A small network was shown many inputs. Here are its activations along a few directions, one row for each input.
Each table varies a few parts of the input and shows all the possible inputs, shuffled.
Descriptions start from the smaller parts, as in this example, which fits no table here: values(3) and (point or ring(9) or (line(4) and ring(8))).
Shared parts are said once, and a part with two or three values counts as separate values.
In the rows, zero is written as 128.

Other details of the inputs shift rows strongly along three fixed directions, in all tables alike. That doesn't count.

Table:
r1: [169 147  96 183 104 159 161 121 101 150 104 138]
r2: [124  79 152 142  86 111 125 139  85 116 104 140]
r3: [192 162  98 125  65 197 150  74 116 159  83 142]
r4: [129 147 123 158 145 122 150 140 128 140 131 139]
r5: [131 154 122 149 143 157 172 151 157 167 144 113]
r6: [172 158 141  34 115 148  79  85 164 118 152 118]
r7: [124 132 101 144 151 145 176 134 151 160 138 107]
r8: [106 138 134 161 162 144 159 163 161 161 157 110]
r9: [146 103 129 169  86 106 142 124  65 101  62 144]
r10: [150 151  64 162 114 187 182  86 130 171  76 143]
r11: [ 80 129 166 118 131 103 101 144 130  97 132 143]
r12: [178 135 139  62 103 149 114 114 138 133 138 109]
r13: [114 144 137 129 148 144 105 116 161 135 163 124]
r14: [180 125 148  44 117 149 106 102 164 129 152 123]
r15: [ 78 100 143 124 163  56 103 155 115  85 156 129]
r16: [112  94 161 141  90 108 116 156  85 115 109 128]
r17: [113  81 137  88 119 104 114 134 107 100 120 123]
r18: [ 74 117 163 137 130 103 106 149 128 101 131 149]
r19: [ 88 105 162 146 152  72  97 157 111  96 154 143]
r20: [117 138 134 167 165 140 157 148 158 151 146  83]
r21: [102 126  97 140 187 151 144 144 160 160 154  94]
r22: [ 91  99 128 126 158  76 103 149 106  88 140 131]
r23: [134 167 115 158 164 135 145 145 147 153 152 115]
r24: [121 135 121 169 163 121 123 141 138 135 160 125]
r25: [129 148 117 169 140 126 139 141 119 139 137 125]
r26: [131 145 126 154 151 127 145 141 140 140 142 140]
r27: [148 132 118  17 154 137  63  87 175 116 153 118]
r28: [ 82  95 127 116 178  82  82 149 112  93 142 128]
r29: [144 140 132  18 148 116  77  88 186 104 167 119]
r30: [141 119 138 121  73 148 128  89  97 118  82 172]
r31: [179 141 108  39  96 140 117  65 154 120 115 141]
r32: [113 133 146 132  92 126 127 126  97 113  92 150]
r33: [119 137 124 167 152 151 138 164 162 161 167  93]
r34: [139 114 137 144 100 106 115 132  78 108 113 141]
r35: [153 116 123 140  57 156 131  91  81 120  72 158]
r36: [ 97 109 154 158 111 105 112 130 105 103  86 129]
r37: [149 156  78 161 142 136 178 126 142 154 128 123]
r38: [132 100 147 132  73 118 142 143  72 124  77 144]
r39: [111 141 104 145 166 131 167 150 169 156 163  96]
Each input here is: values(3) and (point or line(4) or ring(8)).
The inputs of r35 and r33 match in every part but the values(3) part. If r27 is changed in the same way as r35 into r33, which row does it become?
> r21
Which other rows does r5 become when the values(3) part takes its other values? List them by row number.
> r4, r11
List by row number the other rows that have the values(3) part in common with r24.
> r1, r4, r9, r15, r19, r22, r23, r25, r26, r28, r34, r37
Which other rows does r31 become when the line(4) part takes its other values? List them by row number.
> r10, r27, r29
Which other rows does r23 become when the values(3) part takes its other values? List them by row number.
> r32, r38
